These are the activations of a small neural network, seen along a few directions. Each row is one input.
In each table, some parts of the input vary, and every possible input appears once, in random order.
Descriptions start from the smaller parts, as in this example, which fits no table here: values(2) and (point or line(11) or (line(4) and ring(5))).
Shared parts are said once, and a part with two or three values counts as separate values.

Other details of the inputs vary at random and push rows far along two fixed directions, the same in every table; ignore that.

A family of inputs:
R1: [  3  15   8 -19 -19  -7   6   3  24  21  -4]
R2: [-34 -20 -21  33  34  12 -18 -19 -35 -27 -34]
R3: [ 24   4   3 -23  -3  -4   1 -14  11   5  31]
R4: [ 26  -5  10 -20  19  11   2 -41  19   5  29]
R5: [ 28  14  21 -25   7 -14 -12   4   9  18   8]
R6: [ 22  -7  20   3  46  25  -7 -45  34   6  12]
R7: [ 23 -11  52  -3  66  15 -12 -25  27  -2  13]
R8: [ 20 -13  36   1  56  22  -6 -36  29   5   4]
R9: [-47 -19 -36  20 -19  -5  13  11 -53 -34 -24]
R10: [ 24  19   7 -25 -40 -25  13  29  11   5  39]
R11: [-43  -6 -18  12 -26 -12  16  30 -27  -5 -41]
R12: [-25 -19 -38   7  23   6 -21 -43 -49 -22 -19]
R13: [-22 -23  -7  35  39  15 -15  -4 -41 -26 -25]
R14: [-27 -18 -20  21  47  16 -32 -44 -25 -14 -43]
R15: [  0  32 -12 -20 -33 -23  38  63  16   4  10]
R16: [22 -3 29  4 20 12 12 -9 42  0 14]
R17: [ 36  20  24 -15  -9 -10  -8  16  22  22  19]
R18: [-38 -23 -25  15  -7   8   7  -1 -48 -32 -20]
R19: [ -4  17  10 -16 -49 -16  37  33  39  21  -1]
R20: [ 30 -13  52  -1  66  19 -10 -25  26   1  14]
R21: [-23 -27 -23  26  72  28 -39 -65 -30 -19 -33]
R22: [ 33  10  13 -11  20  -4 -23 -17   7  -2  27]
R23: [ 36  18  19  -9   0  -3 -12   7  20  17  28]
R24: [-29  -1 -41   7 -27 -10 -15  15 -56   2 -48]
R25: [-31 -25 -33  13  28   9 -12 -42 -45 -28 -21]
R26: [17 -2 36  2  0  5 22 18 26 -4 35]
R27: [-38 -21 -41  14 -14   6   7  -9 -43 -14 -16]
R28: [ 23  19  13 -20 -23 -18   0  26   3  22   5]
R29: [ 28   5  13 -11   4  12   1 -26  36   7  24]
R30: [ 13  -8  34 -15  10   0  24   8  18 -10  37]
R31: [-43  15 -50  16 -72 -26  -3  53 -40  -2 -41]
R32: [-28 -29  -4  26  57  13 -27 -30 -50 -41 -20]
R33: [-22   7 -31  15 -11 -16 -32  16 -53 -13 -41]
R34: [-49  14 -48   9 -90 -23  22  56 -39   6 -50]
R35: [ 24  13  17 -29 -11 -12   1   4  29  28   9]
R36: [ 10 -16  29  -7  23  10  13  -6   0 -14  27]
R37: [ 17  22  -3  -6 -49 -12  12  32  28  18  16]
R38: [ 18   2  10 -10  20  10  -8 -36  29   5  25]
R39: [-25 -31 -31  28  46  24 -29 -51 -39 -18 -21]
R40: [ -7  13   7   3 -59 -17  43  49  36  -1  25]
R41: [ 30  24  10 -12 -43 -17   7  32  18  11  37]
R42: [  4  37 -11 -20 -51 -22  50  75  17  10  12]
R43: [-10  -7 -25   9  10   4 -32 -14 -34   6 -30]
R44: [-35  15 -52  20 -68 -23  -1  49 -33  -7 -28]
R45: [ 28 -16  46 -15  61  18  -1 -42  32  12   6]
R46: [-24  -6 -24  11  19   8 -26 -25 -21   1 -33]
R47: [ 20  19  -4  -1 -23 -15  -3  28   6   6   9]
R48: [ 12  -7  45 -12  38   2   4  -4  17   2   4]
R49: [ 10  21  -5 -10 -49 -17  11  26  23  11  26]
R50: [-23 -10 -33  19  30  17 -34 -36 -29 -12 -30]
R51: [ -1  14  22   7 -36 -14  33  55  29  -1  17]
R52: [ 13  -8  17  -3  40  18  -6 -45  29   1  24]
R53: [ 23  14  11  -6 -15   5  10  -1  44  18  20]
R54: [ 28  -7  34  -7  55  24 -11 -50  43  15  10]
R55: [ 20  -2  53 -16  23   6  15   7  29   9  12]
R56: [  4   3  16   4 -32  -1  34  26  32   1  26]
R57: [-38   0 -43  23 -28   0 -11  10 -40  -4 -48]
R58: [ 25  15   6 -23 -32 -15  11  20   1   8  36]
R59: [-18 -25 -42   8  27  10 -33 -38 -67 -13 -15]
R60: [ 22 -11  41  -4  63  17 -10 -39  39   5  10]
R61: [  0  16  10 -16 -63 -12  48  45  43  34   5]
R62: [-35   4 -57  20 -68 -14  -1  41 -47  -4 -19]
Description of these inputs: values(2) and (point or (line(5) and line(6))).
Question: The inputs of R56 and R40 match in every part but the values(2) part. If R37 is changed in the same way as R56 into R40, which row does it become?
Answer: R44
Question: Which other rows does R1 become when the line(5) part takes its other values? List them by row number.
Answer: R12, R38, R46, R50
Question: Which other rows does R17 become when the line(6) part takes its other values? List them by row number.
Answer: R8, R20, R43, R54, R57
Question: A walk changes only the line(5) part. It starts at R58 and steps to R41. List the rest of the walk in order.
Answer: R23, R17, R28
Question: Which other rows does R28 become when the line(6) part takes its other values? List them by row number.
Answer: R24, R34, R45, R55, R61

A family of inputs:
R63: [-3  6 18 24 -8 13 22  9 49 -1  9]
R64: [  0   3  -6  -4  -1  -7 -11   8 -32  15 -27]
R65: [-60 -30 -30  39  -4  -2   7  26 -82 -25 -57]
R66: [ 28 -19   1 -28  63  13 -48 -97  -4  -3  22]
R67: [-30   4 -38  35   1  -2 -46  15 -59  -8 -57]
R68: [  9  -9 -15  -8 -22 -13 -21  -3 -53  -1   9]
R69: [ 36  35  10 -35 -18 -15  62  58  46   1  63]
R70: [-21  -4 -58   4  -7   9 -27 -29 -64  -5 -35]
R71: [ 18  -7   8 -24  86  20 -37 -86  16  15 -12]
R72: [ 29  25  -8  -7 -21   5 -16  -6  38  25  28]
R73: [ 10  13 -32   7 -56 -11 -13   7   6  -3  24]
R74: [ 42  23  32 -47 -65 -36  15  35  40  26  56]
R75: [-21   1 -30  -5  10  -8 -44 -14 -72  -7 -41]
R76: [-34   3 -48   1  53  -4  -4   4 -57 -43 -16]
R77: [-14   6  38  -5 -22 -17  36  39  21   3  -4]
R78: [ 24  22  47 -34 -38 -28  39  51  67  33  16]
R79: [  8   0 -12  15 -13  -8 -47  -2 -37  -7  11]
R80: [-28  -3   1   0 -25  -8  42  17  28  -2  -8]
R81: [-49 -21 -56  23  -8   7  -2   0 -51 -11 -62]
R82: [  7 -39  33   4  65  39  17 -62  17 -18  25]
R83: [ 11   0  67 -18 -38 -17  60  48  58   3  47]
R84: [ 55  -1  29  -7 104  39 -55 -94  51  16  13]
R85: [ 18  37  -7   3  16  -3  18  38  21 -21  38]
R86: [ 29 -19  34  -9  69  16 -13 -37   4  16  -4]
R87: [-49 -22 -16  54  15   7 -22  16 -52 -30 -50]
R88: [ 71   3  46 -16  98  30 -73 -78  20  12  29]
R89: [ 33  30  13 -31 -52 -15  13  35   4  26  21]
R90: [  23  -42   60  -13  114   43   -6 -103   43  -21   30]
R91: [  7  19  20  14 -21 -10   3  42  28  11  -9]
R92: [-16  -3  15  32 -32  12  34  23  38 -20  22]
R93: [-46 -30 -28  27  17  21   9 -19 -42 -23 -43]
R94: [ 18  11 -20 -21 -64 -12  13   3   2   9  30]
R95: [ 19  20  -6 -36 -24  -8   2 -11  31  30  21]
R96: [-55 -19 -44  15  15  -2 -10 -16 -35  -3 -57]
R97: [14  8  8  8 -3  7  7  6 62 21  9]
R98: [-51  -2 -48  15  -8 -20 -26  17 -79  -4 -70]
R99: [-55  -8 -13  55 -86 -21  36  91 -33 -33 -14]
R100: [ 21  -5  62 -12 -42  -7  66  50  48   4  52]
R101: [  3  13 -23 -13 -51  -9  23  20  14  23 -10]
Question: The inputs of R65 and R77 match in every part but one. If R68 is changed in the same way as R65 into R77, which row does it become?
Answer: R74
Question: What is each input in this table made of?
Answer: values(3) and (point or (values(2) and line(6)))
Question: Which other rows does R86 become when the values(2) part takes its other values? List them by row number.
Answer: R81
Question: List by row number the other rows that have the values(3) part in common with R84.
Answer: R63, R67, R72, R73, R79, R85, R87, R88, R91, R92, R97, R99
